These are the activations of a small network on made-up records, seen along a few directions, one row for each record.
Records have a field called U. Each example row is followed by its value.
Other fields move the rows too, some of them a lot.
(in the rows, 500 means zero)
Strong random noise was added to every row along 16 fixed directions; ignore it. To show where, here is one row again and again, with new noise each time:
[540 497 496 509 438 503 584 426 576 666 381 523 482 522 416 469 551 505
 679 440 604 438 497 355 370 490 509 482 595 548 523 408 546 611 540 535
 433 501]
[453 654 607 521 579 428 573 499 548 124 646 316 325 435 507 743 422 450
 396 494 361 564 470 482 573 541 765 486 379 590 190 615 632 522 360 423
 386 607]
[772 367 507 465 319 310 282 485 418 452 847 468 485 540 178 565 297 215
 383 639 493 572 537 314 395 438 391 488 728 239 434 616 426 564 466 696
 380 520]
[408 572 330 479 349 444 492 666 480 330 544 440 602 280 385 611 291 590
 521 556 455 615 773 609 588 717 497 773 282 365 422 807 438 432 540 626
 476 398]
[573 630 193 447 455 573 465 438 509 612 475 665 494 560 664 368 589 680
 561 464 591 495 500 544 335 587 392 548 541 576 671 364 457 617 587 626
 663 464]
[558 282 610 658 367 462 444 547 474 553 567 365 476 475 509 463 524 442
 373 699 490 448 464 521 560 538 424 541 437 474 527 607 362 362 520 572
 652 249]
[458 234 633 619 575 703 692 814 453 517 534 120 836 508 540 465 722 485
 522 456 452 356 599 404 383 482 204 441 696 677 377 315 406 534 377 410
 715 343]
[553 657 356 687 444 369 595 546 559 134 655 489 658 386 558 659 431 598
 553 414 403 450 722 771 587 569 381 594 299 540 525 771 545 488 295 470
 655 278]
[409 383 626 462 585 593 559 697 455 608 406 425 706 347 345 427 423 513
 656 485 585 245 597 727 357 549 233 576 562 426 634 539 219 450 511 665
 479 406]
[358 346 710 533 403 499 397 310 590 752 437 486 488 513 475 570 564 489
 619 724 546 396 390 538 348 506 470 507 588 429 408 600 491 453 488 495
 388 513]
[278 587 403 623 542 519 531 417 448 436 198 564 695 396 463 424 511 366
 397 453 576 436 520 487 663 559 491 408 272 561 533 528 521 575 601 595
 691 167]
[597 378 284 503 265 477 488 563 314 624 668 494 517 485 330 433 378 363
 584 599 583 654 713 344 450 522 307 576 660 427 656 551 500 583 403 717
 486 603]
[272 433 554 487 413 531 584 536 698 664 477 300 478 226 578 655 705 727
 636 334 415 398 516 468 506 642 524 583 439 622 332 530 539 448 434 537
 519 378]
[552 532 510 450 734 648 526 454 441  85 721 413 615 605 513 507 433 268
 522 568 429 497 472 631 356 445 339 362 572 484 345 541 452 495 328 515
 492 452]
[603 440 521 213 589 729 591 518 488 351 499 297 423 644 500 459 390 498
 604 320 324 713 385 314 507 494 591 380 590 371 403 481 479 331 758 386
  88 625]
[491 484 362 656 457 543 703 627 454 469 578 395 506 384 529 444 590 457
 591 524 565 483 645 474 495 564 409 594 490 728 534 427 523 585 289 605
 740 410]
[446 410 519 470 456 529 361 443 469 607 721 358 622 478 428 585 536 485
 510 520 338 390 372 561 294 464 326 477 960 486 413 489 477 577 470 695
 504 733]
[307 509 643 663 329 420 414 289 399 718 144 602 534 675 454 523 339 494
 480 844 522 562 370 577 584 492 698 567 543 395 575 684 602 483 773 303
 274 771]

[511 598 358 603 509 516 557 382 627 469 434 618 435 390 523 439 589 523
 608 532 626 389 548 584 410 581 520 568 315 640 499 542 481 554 446 772
 771 262] -> u12
[602 346 638 615 259 398 568 909 429 482 644 215 510 405 283 618 234 648
 542 758 347 569 707 656 613 602 585 960 590 336 463 781 342 295 617 474
 364 714] -> u22
[379 682 311 447 500 435 619 469 557 490 487 631 394 248 475 476 392 486
 696 481 451 601 445 690 708 602 679 811 434 487 552 558 513 386 532 423
 365 589] -> u15
[314 606 551 510 622 531 432 376 659 622 270 619 686 432 609 497 675 674
 532 359 462 254 316 703 466 523 449 473 502 535 496 448 439 513 665 367
 563 321] -> u26
[567 529 310 403 311 282 237 510 520 455 736 559 416 369 435 611 409 480
 225 452 383 715 452 339 721 593 620 576 396 258 403 598 502 439 635 498
 450 369] -> u2
[374 457 477 266 647 511 259 478 504 653 916 684 385 340 712 451 720 429
 353 569 413 570 230 559 509 527 422 553 691 449 417 222 376 390 267 432
 538 600] -> u28
[432 807 451 440 552 276 309 360 674 543 368 719 639 386 422 583 490 585
 348 309 360 404 236 569 593 517 739 582 576 392 390 404 521 619 867 382
 413 494] -> u4
[335 685 389 522 638 513 598 590 567 417 396 710 432 295 639 396 615 525
 469 540 668 496 577 593 607 648 617 636  89 653 474 384 459 499 343 477
 732 247] -> u16
[452 561 417 485 612 766 603 597 478 367 387 280 593 529 607 448 530 750
 496 371 346 428 450 686 365 567 474 511 639 650 471 477 435 475 729 688
 668 577] -> u18
[662 623 254 576 347 433 301 358 536 401 581 611 394 652 580 447 492 597
 277 729 485 629 440 444 399 600 666 628 447 506 354 552 523 587 701 712
 798 395] -> u11
[389 336 880 532 643 640 608 708 468 522 489 257 492 495 412 595 517 561
 580 551 513 232 552 617 213 435 417 430 676 635 407 500 418 528 320 666
 496 760] -> u19
[460 443 251 342 381 590 279 240 510 740 497 647 688 725 824 459 695 650
 489 406 341 742 345 403 546 432 368 379 671 348 587 422 628 439 688 194
 400 490] -> u13
[384 429 518 498 508 514 430 667 579 852 513 445 627 323 622 419 693 759
 489 536 339 301 228 782 529 572 428 800 809 533 591 314 262 373 710 406
 611 529] -> u23
[391 524 626 813 502 395 488 518 473 464 402 334 643 437 513 539 555 526
 231 578 294 287 268 664 671 470 641 541 662 669 468 527 505 521 675 496
 756 506] -> u23
[601 583 560 655 495 391 573 487 483 406 510 601 532 605 455 554 410 497
 645 551 585 422 649 702 447 404 414 503 471 511 677 604 548 576 267 397
 450 595] -> u16
[150 548 405 410 611 709 538 363 534 498 382 460 446 447 836 522 748 558
 474 521 466 635 393 453 576 641 578 423 276 660 308 408 619 469 431 373
 571 425] -> u21
[430 623 492 546 454 127 169 483 664 703 615 929 861 361 518 581 586 495
 359 627 522 352 387 775 582 525 371 745 547 221 474 458 387 558 473  70
 553 253] -> u9
[655 352 706 677 392 480 631 673 604 662 461 275 391 603 514 517 648 561
 507 711 637 478 511 308 387 511 626 620 534 662 339 329 520 573 471 279
 566 513] -> u24
[307 684 483 467 481 328 271 324 499 468 433 651 602 365 209 649 318 323
 408 640 542 429 481 569 416 526 603 566 540 338 293 656 530 663 566 737
 419 630] -> u29
[561 507 437 207 529 603 425 636 688 412 592 523 668 555 550 551 562 631
 599 508 485 698 594 354 352 609 483 626 432 288 145 443 436 420 576 207
 302 384] -> u24
[672 305 626 539 440 419 644 774 387 554 579 434 359 428 391 418 383 377
 583 598 636 519 692 508 646 502 402 613 316 385 742 532 311 338 341 360
 367 372] -> u6
[453 544 464 503 538 484 436 340 753 450 508 449 600 394 399 505 706 304
 412 458 412 473 254 217 500 546 665 506 591 537  54 310 548 575 683 531
 648 152] -> u25
[630 409 470 188 532 647 592 705 418 778 336 506 555 456 310 290 339 661
 741 150 458 412 485 540 454 480 376 533 812 338 867 354 264 403 854 654
 166 724] -> u27
[433 347 576 643 296 365 502 499 516 704 496 436 442 316 317 624 552 437
 523 439 622 427 718 311 527 524 447 436 417 587 522 618 641 607 260 748
 616 397] -> u14
[677 646 385 332 607 485 625 396 724 496 530 623 430 329 307 347 481 297
 773 283 542 424 309 462 480 468 559 559 601 415 504 317 393 504 620 524
 313 294] -> u10
[353 550 546 467 483 451 651 532 624 592 430 509 370 203 453 565 517 506
 752 463 629 435 595 609 551 588 567 654 256 528 509 569 464 448 337 507
 373 363] -> u10
[728 233 510 385 415 685 538 329 705 553 471 421 498 635 524 420 601 584
 820 304 476 493 520 354 353 431 277 313 489 381 595 603 462 295 589 658
 399 137] -> u20
[409 541 628 425 549 352 283 298 488 421 579 665 507 505 498 726 402 480
 447 450 561 394 568 681 450 433 376 272 350 341 538 759 537 536 227 560
 372 515] -> u8
[600 469 734 300 533 511 410 538 508 825 303 607 168 702 610 461 530 668
 400 551 725 522 382 261 379 504 696 451 392 414 553 270 409 528 671 296
 222 697] -> u5
[539 643 382 435 428 261 207 380 585 607 660 766 309 453 516 530 586 394
 243 710 675 580 377 332 461 590 658 627 427 425 336 356 489 657 470 503
 587 426] -> u30
[785 411 642 572 331 287 351 296 517 543 682 591  53 512 196 500 287 282
 476 788 666 452 460 469 356 430 592 520 505 364 554 709 402 486 434 956
 470 496] -> u18
[695 559 746 665 474 272 559 795 494 379 679 306 447 472 387 710 381 657
 421 521 455 299 630 664 353 454 561 636 594 581 448 550 446 622 366 490
 504 756] -> u3
[465 526 342 578 374 450 365 447 445 685 524 591 494 541 561 485 605 549
 346 553 529 528 434 436 464 497 471 495 640 557 582 387 579 653 539 530
 663 595] -> u19
[500 487 865 359 701 434 538 563 389 574 356 604 336 546 442 500 352 407
 437 371 639 378 453 516 628 361 542 272 337 373 745 423 382 418 451 248
 140 616] -> u22
[473 608 459 553 572 572 494 368 682 219 623 451 514 460 513 562 563 451
 542 700 406 494 399 580 347 596 637 676 478 574  85 571 534 510 490 646
 696 347] -> u25
[660 655 300 350 365 394 557 456 541 539 363 624 371 456 395 445 365 645
 579  93 403 624 450 334 732 491 721 499 533 426 714 496 620 481 843 546
 248 610] -> u1
[233 484 717 561 751 595 568 676 278 423 197 508 697 568 555 456 461 384
 285 623 653 447 583 605 629 488 441 394 225 529 528 472 424 524 448 200
 483 445] -> u26
[742 256 643 624 274 492 609 504 458 537 449 342 383 785 595 504 518 618
 503 464 419 680 574 223 652 397 561 348 406 494 633 624 669 310 554 284
 414 517] -> u17
[569 799 407 541 698 375 443 450 498 227 523 627 651 471 390 494 432 370
 347 372 461 337 363 630 479 421 537 444 662 531 480 385 518 710 580 557
 639 528] -> u1
[447 449 281 542 482 629 488 576 395 329 607 424 691 443 540 398 492 375
 440 689 430 624 570 577 548 580 358 631 462 485 398 571 426 401 510 610
 726 337] -> u29
[441 453 380 483 405 586 537 582 394 536 457 474 515 481 593 462 435 639
 574 567 467 581 623 663 575 601 405 629 382 457 681 636 449 348 542 504
 514 528] -> u6
[533 770 500 653 623 566 449 351 622 155 371 498 592 767 669 543 525 693
 415 707 351 448 324 728 344 532 739 582 531 599 231 575 593 534 754 438
 714 559] -> u17
[521 333 508 747 184 427 641 506 304 747 244 567 357 684 483 333 368 327
 510 910 650 885 554 303 868 487 699 642 343 421 749 594 640 352 621  70
 306 592] -> u7
[603 342 642 548 516 547 489 561 509 509 538 390 563 542 484 419 534 518
 434 431 370 425 434 460 507 448 440 445 620 495 530 481 416 340 596 618
 617 423] -> u28
[288 559 468 273 495 508 235 547 262 747 315 586 583 565 492 539 375 571
 245 471 557 574 541 447 481 514 417 342 584 311 646 470 468 672 672 511
 309 842] -> u7
[456 727 317 558 374 391 410 454 228 524 204 761 682 792 409 504 191 530
 410 583 640 663 729 495 510 460 544 454 517 389 772 614 657 764 665 409
 367 892] -> u9
[570 274 743 592 421 318 365 318 530 440 703 460 472 410 259 492 352 133
 421 636 337 476 266 569 725 389 501 483 586 259 488 757 419 215 534 617
 383 311] -> u30
[862 615 367 487 700 590 677 598 480 406 385 611 278 667 636 177 490 568
 485 375 635 456 389 539 467 487 583 474 420 648 786 201 341 484 698 513
 621 387] -> u15
[531 413 447 310 274 474 343 427 642 814 620 528 330 486 592 617 618 774
 599 548 503 567 540 384 301 595 488 615 555 410 435 511 527 485 474 522
 409 620] -> u27
[360 591 308 346 610 475 363 610 328 517 467 589 613 358 427 400 565 280
 171 354 623 576 534 220 621 536 471 373 371 484 447 234 465 707 537 617
 645 298] -> u3
[614 703 365 223 681 524 541 397 536 451 563 721 300 525 408 383 358 322
 687 390 553 614 299 469 487 453 632 510 601 382 554 305 458 519 606 397
 162 673] -> u2
[437 534 497 410 461 412 400 405 459 444 609 530 389 436 476 595 331 438
 498 541 435 624 456 587 639 512 599 528 464 328 499 706 510 393 489 446
 237 640] -> u8
[769 325 820 703 487 326 339 644 402 418 570 363 422 673 455 532 434 384
  55 765 583 365 464 418 460 392 534 416 435 445 450 536 330 534 503 502
 689 355] -> u13
[461 579 522 792 543 410 648 495 465 302 366 404 649 466 490 541 492 435
 350 364 313 465 423 544 852 414 599 395 462 647 531 566 616 474 569 394
 655 377] -> u12
[373 698 423 232 622 517 227 462 439 659 497 767 368 544 471 492 473 440
 355 788 742 597 455 400 221 617 626 604 511 408 301 326 452 754 497 543
 413 784] -> u14
[248 364 675 463 423 468 402 404 691 807 420 442 292 338 730 609 781 602
 418 613 528 518 329 358 592 612 661 530 279 550 314 441 531 396 486 320
 485 330] -> u20
[543 590 458 545 608 535 612 555 489 659 427 825 509 580 501 326 591 417
 688 714 862 444 603 464 254 480 448 630 528 605 562 189 469 688 300 428
 618 561] -> u5
[150 499 417 385 326 432 332 334 486 697 514 585 315 275 591 705 524 626
 474 510 553 628 626 464 565 656 514 474 249 441 489 696 660 487 284 657
 399 570] -> u21
[665 716 257 424 605 489 586 688 449 506 523 545 202 463 478 357 599 512
 315 311 702 487 516 172 323 544 701 492 545 801 487  16 494 879 491 816
 784 599] -> u11
[470 534 613 505 681 505 560 555 596 361 480 569 665 398 432 508 521 397
 575 414 536 351 506 609 510 450 436 495 419 487 419 452 433 486 404 374
 487 307] -> u4

Here are new rows. What is U for each?
[555 455 655 422 526 525 425 638 378 449 416 371 462 660 596 547 401 664
 280 548 449 522 509 559 494 512 546 426 412 441 560 539 388 455 680 389
 414 608] -> u27
[338 463 431 440 460 585 493 420 600 813 424 506 518 240 227 368 557 289
 726 694 680 375 416 467 264 599 492 712 725 534 341 357 404 654 563 888
 591 445] -> u10
[767 444 643 576 594 499 504 390 557 412 511 578 312 558 534 337 453 616
 541 388 474 236 319 800 461 411 451 362 452 480 836 618 313 236 605 802
 609 318] -> u17
[462 283 683 295 515 747 657 651 421 756 284 468 407 643 580 411 427 701
 866 645 731 564 740 507 303 542 383 530 358 392 696 571 378 328 454 312
  99 685] -> u23
[668 421 478 464 564 656 661 512 573 367 429 576 602 551 357 281 424 326
 784 606 579 532 536 500 461 506 463 609 439 379 456 517 380 323 639 510
 463 200] -> u22
[451 442 753 319 678 638 624 624 539 579 638 386  93 416 659 504 592 686
 635 509 500 400 341 627 352 510 627 538 583 674 482 357 402 358 320 545
 364 853] -> u1
[626 329 473 600 290 554 608 507 573 356 688 257 319 516 610 566 448 625
 620 548 311 623 549 579 610 559 535 600 373 525 509 805 535 204 491 574
 534 403] -> u2
[206 268 604 390 399 668 459 448 515 794 184 465 676 562 441 584 603 571
 695 503 668 554 786 239 357 524 320 359 365 399 395 609 609 530 452 485
 322 417] -> u26
[426 560 665 708 622 494 639 492 434 414 503 413 530 561 380 523 478 277
 540 714 443 435 343 558 471 385 638 581 812 667 351 370 595 630 406 407
 498 814] -> u25
[677 168 714 478 332 585 523 457 583 505 502 393 383 688 523 490 440 590
 672 595 431 628 549 432 479 466 489 463 379 309 490 759 461 147 572 422
 301 364] -> u11
[479 258 742 374 352 413 282 433 525 824 498 455 280 436 455 578 449 666
 447 482 450 406 389 553 557 506 456 425 450 265 675 671 339 264 622 628
 283 490] -> u6
[677 460 519 452 397 510 421 399 668 644 523 631 480 651 527 464 512 659
 741 697 592 482 500 573 214 533 427 687 602 363 488 570 444 456 558 479
 421 536] -> u30
[429 537 482 559 426 389 422 338 499 450 527 590 537 407 349 577 371 371
 505 491 453 487 490 578 609 452 519 495 480 418 527 690 580 485 474 612
 433 503] -> u4
[436 447 462 409 523 572 206 256 516 495 667 647 788 741 707 560 636 539
 478 662 410 537 423 641 316 448 212 381 639 320 402 582 546 447 419 324
 549 493] -> u17
[190 538 630 321 654 637 489 329 575 399 316 407 505 327 397 665 462 470
 623 311 437 444 511 503 466 528 593 312 354 472 273 709 570 435 508 773
 318 454] -> u12
[209 857 312 527 729 557 560 397 426 379 191 685 638 416 547 443 483 512
 402 251 505 372 433 699 611 520 572 372 397 699 657 433 587 667 591 644
 672 536] -> u14
[567 642 499 611 396 378 414 454 403 490 307 561 239 672 602 618 463 653
 159 512 657 540 654 261 489 510 720 284 193 669 557 543 667 703 482 667
 680 570] -> u12
[430 526 283 489 398 645 526 395 425 416 400 527 664 615 518 452 404 513
 654 640 453 716 595 520 474 576 458 597 486 430 471 678 600 463 628 541
 461 528] -> u21
[489 449 557 459 423 409 348 599 568 739 293 623 738 521 280 447 447 467
 467 676 583 517 515 373 465 547 510 708 565 220 369 459 374 520 832 285
 351 410] -> u26
[222 449 557 736 423 393 471 233 563 595 645 583 413 233 620 546 608 380
 619 766 435 421 362 859 673 509 483 643 397 587 519 715 578 324 217 523
 636 393] -> u3
[174 441 494 471 437 507 388 416 401 703 376 547 451 370 574 563 525 611
 424 438 542 478 556 567 563 550 435 389 369 494 638 594 545 491 398 645
 521 558] -> u11
[602 511 390 484 341 424 570 507 494 381 502 463 514 475 320 538 358 394
 544 303 469 713 704 217 699 492 560 442 353 407 517 628 656 504 497 450
 330 402] -> u16
[505 619 478 371 508 463 494 419 551 450 577 503 167 425 495 593 400 599
 600 414 457 561 453 534 511 528 711 541 473 509 480 595 557 449 461 677
 319 719] -> u8
[912 352 341 665 374 578 701 906 375 635 685 335 252 603 636 246 564 663
 490 762 671 518 644 474 303 564 453 815 622 760 728 260 271 556 451 666
 889 600] -> u13
[570 338 486 479 549 525 557 475 259 585 630 600 401 629 672 384 523 322
 463 469 624 635 541 432 656 325 283 256 446 486 855 405 524 455 164 270
 394 534] -> u13
[569 500 597 547 458 264 573 471 574 376 634 491 503 335 298 689 373 465
 625 158 389 409 578 556 642 387 459 397 515 399 595 682 589 445 307 457
 281 490] -> u11
[579 598 552 479 729 422 521 652 307 252 596 521 437 488 375 426 332 147
 227 510 536 543 381 435 700 443 638 422 437 468 477 354 405 555 490 396
 436 487] -> u2
[410 579 501 469 464 311 129 534 585 634 527 685 726 543 753 661 702 712
  62 522 547 390 468 593 491 561 337 429 331 374 450 440 400 624 486 213
 701 218] -> u7
[658 406 485 218 677 744 705 488 655 587 315 515 477 575 566 222 661 488
 770 167 557 528 339 266 519 444 461 357 453 460 594 215 406 324 734 295
 304 213] -> u1
[756 182 765 251 567 790 592 653 599 550 579 274 248 706 685 425 556 700
 712 537 559 530 520 428 233 530 399 441 387 394 491 472 242 216 521 378
 229 417] -> u25
